Each row has a name. After each piece below comes the name of the row it's from, unless a question asks for something else. Each question is about the rows just above it.

[107 155 143 135 146 121 165  89 125] : (126)
[132 120 129  88 117 121 163 162 123] : (25)
[121 132 130 163 117 120 165  89 123] : (93)
[132 120 117 123 165 130 121  88 163] : (77)
Put [123  89 165 120 117 163 130 132 121] back in order: which row is it? -> (93)
Put [ 88 117 120 121 123 130 132 163 165] back in order: which row is it? -> (77)
Go on from [120 165  89] to the end of its row. -> [123]
What is the next entry after [143 135 146 121]? -> [165]
Which entry of (25) is missing from [117 121  88 123 120 162 132 129]? -> [163]

[119 156 127 137 136 112 159 102 149 112 127 121 130 110 127 157 124 124
 124 139 123 107 144  90 126 163 144 114 104 145 159 142]  (145)
[156 188 110 126 152 157 162 108 149 130 121 105 139  97 118 126 112 125
 113 140 137 119 100 123 114 137 111 132  92 136 176 116]  (75)
[124 110 108 164 123 121 119 167 131 108 140 137 134 122 123  82 157 134
 126 126 143 115 118 113 103 102 101 152 119 150 144 126]  (91)
[150 167 138  93 146 129 139  95 140 147 117 112 135 119 130 153  96 122
 126 135 129 139 115 138 144 145 133 119 120 107 140 121]  (133)
[126 169 118 147 145 101 163 109 162 107 134 119 124  97 118 143 130 128
 120 144 133  97 130  83 115 157 133 124  88 157 184 140]  (114)
[119 156 127 137 136 112 159 102 149 112 127 121 117 110 127 157 124 124
 124 139 123 107 144  90 126 148 149 114 104 145 159 142]  (154)
(91) without one entry, shuffled: [137 124 144 126 164 122 134 134 123 119 108 126 110 157 167  82 123 150
 118 101 126 119 152 102 140 121 103 115 143 108 113]. Gone: -> [131]
The row with [124 110 108 164 123 121 119 167 131 108 140 137 134 122 123  82 157 134
 126 126 143 115 118 113 103 102 101 152 119 150 144 126] is -> (91)
What comes right after [131] in the named rows? -> [108]
What is the next entry after [112 127 121 117 110 127 157]? -> [124]
Give the next entry after [130 153  96 122 126]. -> [135]
After [111 132  92], its row goes on with -> [136 176 116]
Shuffled (75) with one entry gone: [137 130 149 125 100  92 136 118 111 139 188  97 126 176 157 119 137 152
 132 162 110 113 112 140 108 105 126 114 116 121 123], missing -> [156]

[118  92 120 141 131 126 129 163 174  89 139 133 148 150  87 161 139 122
 129 101 112 139 124 111 102 141 134  94 120 131 151 141 143  96 140 132
  91 102 108 118 155 163 117 106 116 160] = (52)
[141 102 141  87 139 151 161 116  96 118 124 155 141 120 134 150 129 131
 133 174 101 129 106 163 102 120 111 149  89 160  94  92 118 108 122 163
 140 112 132 126 139  91 139 144 117 131] = (2)
[161 129 139 131 108 118  89 141 116 122 120 139 150 141 160 102 124 140
 133 112 111  96 141  91 155 117 149 163 163 118 102 139 129 108 122 164
 140 112  87 143 151 120 174 131  92 132] = (78)
[ 87  89  91  92  94  96 101 102 102 106 108 111 112 116 117 118 118 120
 120 122 124 126 129 129 131 131 132 133 134 139 139 139 140 141 141 141
 144 149 150 151 155 160 161 163 163 174] is which row reordered? -> (2)
(2) without one entry, shuffled: [140  94 129 129 118 116 126  91 139 139 151 102  89 150 118 160 149 112
 163 139 141 131 161 120 134 101 122 174 133 155  92 124 141 102 163 141
 117 106 111  96 131  87 120 108 144]. Gone: -> [132]
[132  92 131 174 120 151 143  87 112 140 164 122 108 129 139 102 118 163
 163 149 117 155  91 141  96 111 112 133 140 124 102 160 141 150 139 120
 122 116 141  89 118 108 131 139 129 161] is which row reordered? -> (78)
Go on from [108 122 163 140 112] to the end of its row. -> [132 126 139  91 139 144 117 131]

[149 143 145 141 158 114 112 157 157 142 110 157 109 108 145  94 164 162
 158 108 157 129 100 107 134 139 158  98 109 137 106 116] -> (55)
[128 132 135  91  87 104 116 123 111 148 125  87 139 129  93 166 163 121
 150 133  94 137 130 112 148 127 139  99 114 149 148 148] -> (43)
[ 99 168 128 144 165 131 125 136 109  96 121 155 104 170 156 125 131 156
 125 164 156 162 101 156  98 128 159  98 156  95  99  99] -> (117)
[173 116 103  86 100 128  97 100 131 139  91 107 177 113 113 163 156 122
 135 118 113 121 174 122 139  99 123 137 118 139 139 139] -> (191)
[141  99 121 151 149 113 159 122 126 161 143 146 134  98 125 116 117  93
  93 103 124 103 139  97 160 129 106 150  98 161 160 160] -> (139)
[122 147 118 159 158  90 170 117 106 152 140 111 123 145  95 134 141  88
 102 149  95 150 122  85 154 123 151 119  89 151 154 154] -> (178)
[137 158  98 134 162 129 114 108 112 106  94 164 141 158 157 145 149 142
 108 158 157 157 139 145 109 100 157 116 143 106 109 110] -> (110)
[138 104 135 123 146 174 112 138 166 106 133 156 128 106 159  91  88 147
 139 101 158  99 135 154 103 137  96 165 150 106 103 103] -> (150)
[ 99  94 170 121 135 129 127 173 112 144 158 145 100  96 152 109 105 159
 126  92 153  92  99 152 142 169  92 102 161 144 142 142] -> (199)
[116 148 115 133 151 100 127 124  86 140 110 152 126 147 144 160 161 138
  96 149 144 150 119 135 142 116 151  89 139 140 142 142] -> (108)
[128 108 133  82 164 162 102 122 129 120 129 120 150 165 119 105  89 141
 128 162 136 165 140 120  88 103 124 133 165 157 137 135] -> (41)
[ 94  98 100 106 107 108 108 109 109 110 112 114 116 129 134 137 139 141
 142 143 145 145 149 157 157 157 157 158 158 158 162 164] is which row reordered? -> (55)
(178) without one entry, shuffled: [117 149  95 158 140 106 147 123  85 170 118 122  95 111 152  90 141 154
 134 154 102 122  88 123 154 151 151  89 145 150 119]. Gone: -> [159]
Which row holds these entries in another order? [116 108 145 112 164 157 157 145 143 139 157 149 114  98 141 106 109 157
 158 162 109 158 108 110 158 129 142 134 137 106  94 100] -> (110)
Put [159  91  88 147 139 101 158  99 135 154 103 137  96 165 150 106 103 103
 138 104 135 123 146 174 112 138 166 106 133 156 128 106] back in order: which row is it? -> (150)
Shuffled (117) with one entry gone: [156 168  98 156  99  99  99  95 131 144 162 121 156 125 159 165 125 104
  96  98 156 101 125 109 128 170 131 155 136 156 128], missing -> [164]
(110) without one entry, shuffled: [100 134 157 145 145 112 149 110 108 158 143 106 114 129 139 158 141  94
 162 116 108 157 158 157 164 157 109 109  98 137 106]. Gone: -> [142]

[107 104 130 134 144 132 137 152 171 159 125 140 153 155 114  99 145 111
 144  87 126 106 165 147 157 141 104 131 108 160 140 122 122 138 136 125
 117 108  92 135 107 143 108  86 124 150 147 132 117 175 111 125  79  99
 116 141 106 138] -> (38)
[112 141 141 146 136 120 126 110 139 111 166 130 120 148 113 147 147 107
 143  97 149 147  92 149 136 104 144 163 111 107 148 154 117 157 133 119
 111 115 112 128 140 138 114 125 154 161 110 115 127 158 121 135 116 128
 115 133 127 152] -> (36)
[146 156 123 129 114 137 153 171 152 137  99 155 114 140 159 125 110 152
 115 166 119 148 101 108  90 108 152 114 142 105 107 129 136  97 106 134
 135 137 150 137 132 111 136 166 113  85 106 123 134  64 151 130 169 147
 138 118 144 112] -> (57)
[165 147  98 133 114 124 133 166 127 149  86 115 134 101 162 105 106 148
 119 153  92 106 166 111 124 144 141 103 132 150  99 124 143 106 113 158
 161 147 141 122 131 106 157 139  89  90 151 130 128  99 130 138 164 169
 116 142 120 108] -> (148)
[146 156 119 129 114 137 153 171 152 137  99 155 114 140 159 125 110 152
 115 166 119 148 101 108  90 108 152 114 142 105 107 129 136  97 106 134
 135 119 150 137 132 111 151 166 113  85 106 123 134  64 151 130 169 147
 138 118 144 112] -> (3)
[112 141 141 146 136 120 126 110 139 111 166 130 120 148 113 147 147 107
 143  97 149 147  92 149 136 104 144 163 111 107 148 154 117 157 133 119
 111 115 112 128 140 138 114 125 154 161 110 115 127 158 121 135 116 128
 115 133 127 152] is in which row? -> (36)
Go on from [116 141] to the end of its row. -> [106 138]
What is the next entry after [150  99 124 143 106 113]? -> [158]
find: [146 156 119 129 114 137 153 171 152 137  99 155 114 140 159 125 110 152
 115 166 119 148 101 108  90 108 152 114 142 105 107 129 136  97 106 134
 135 119 150 137 132 111 151 166 113  85 106 123 134  64 151 130 169 147
 138 118 144 112] -> (3)

[121 143 170 133 102 174 155 136 122  75 120 125 118  98 125  97 127  83
  87 144 128 136 120 151 116 148 134 133 125] -> (97)
[129 124 140 146 122 125 112 136 120 123 127 127 140 117 115 118 129 125
 105 126 124 119 126 145  88 120 119 122 125] -> (9)
[161 114 153 155 125 117  94 130 125 121 143 143 164 119 132 136 118 120
  95 132 114  95 149 165  70 138 102 111 108] -> (17)
What comes right after [98] in the named rows? -> [125]
Go on from [120 125] to the end of its row. -> [118  98 125  97 127  83  87 144 128 136 120 151 116 148 134 133 125]
Give the next entry after [ 70 138]. -> [102]
(97) without one entry, shuffled: [128 120  87 122 136 148 136  98 116 133 151  83  97 144 121 102 125 120
 125 143 134 118  75 170 125 155 133 174]. Gone: -> [127]

[181 136 180 151 158] -> (121)
[110  81 178 144 109] -> (21)
[ 99 102 105  84 172] -> (44)
Put [178 110 144  81 109] back in order: which row is it? -> (21)
What comes right after [110] in the named rows? -> [81]
What comes right after [180] in the named rows? -> [151]

[148 102 144 111 139 113 121 133 117 147 116 130 157] = (24)
[117 126 112 126  93 117 120 151 124 135 122 123 131] = (92)
[131 129 121 130 110 106 117 114 107 117 155 126 158] = (96)
[110 151 126 133 109 106 117 114 107 120 119 123 131] = (49)
[148 150 144 111 139 113  97 124 139 108 162 114  90] = (129)
[139 148 111 144 102 113 121 133 117 147 116 130 157] = (102)
What is the next entry after [148 102 144 111 139]? -> [113]
After [110 106 117 114 107], its row goes on with -> [117 155 126 158]

[166 129 130 130 146 177 162 125] : (37)
[166 131 130 130 160 172 147 127] : (103)
[129 163 130 122 146 121 164 100] : (65)
Right after [160] comes -> [172]
Right after [162] comes -> [125]
The entry that follows [163]: -> [130]
What is the next entry after [163 130 122 146 121 164]? -> [100]
Which entry of (65) is missing from [129 163 100 164 122 146 130]? -> [121]
What comes right after [172] in the named rows? -> [147]

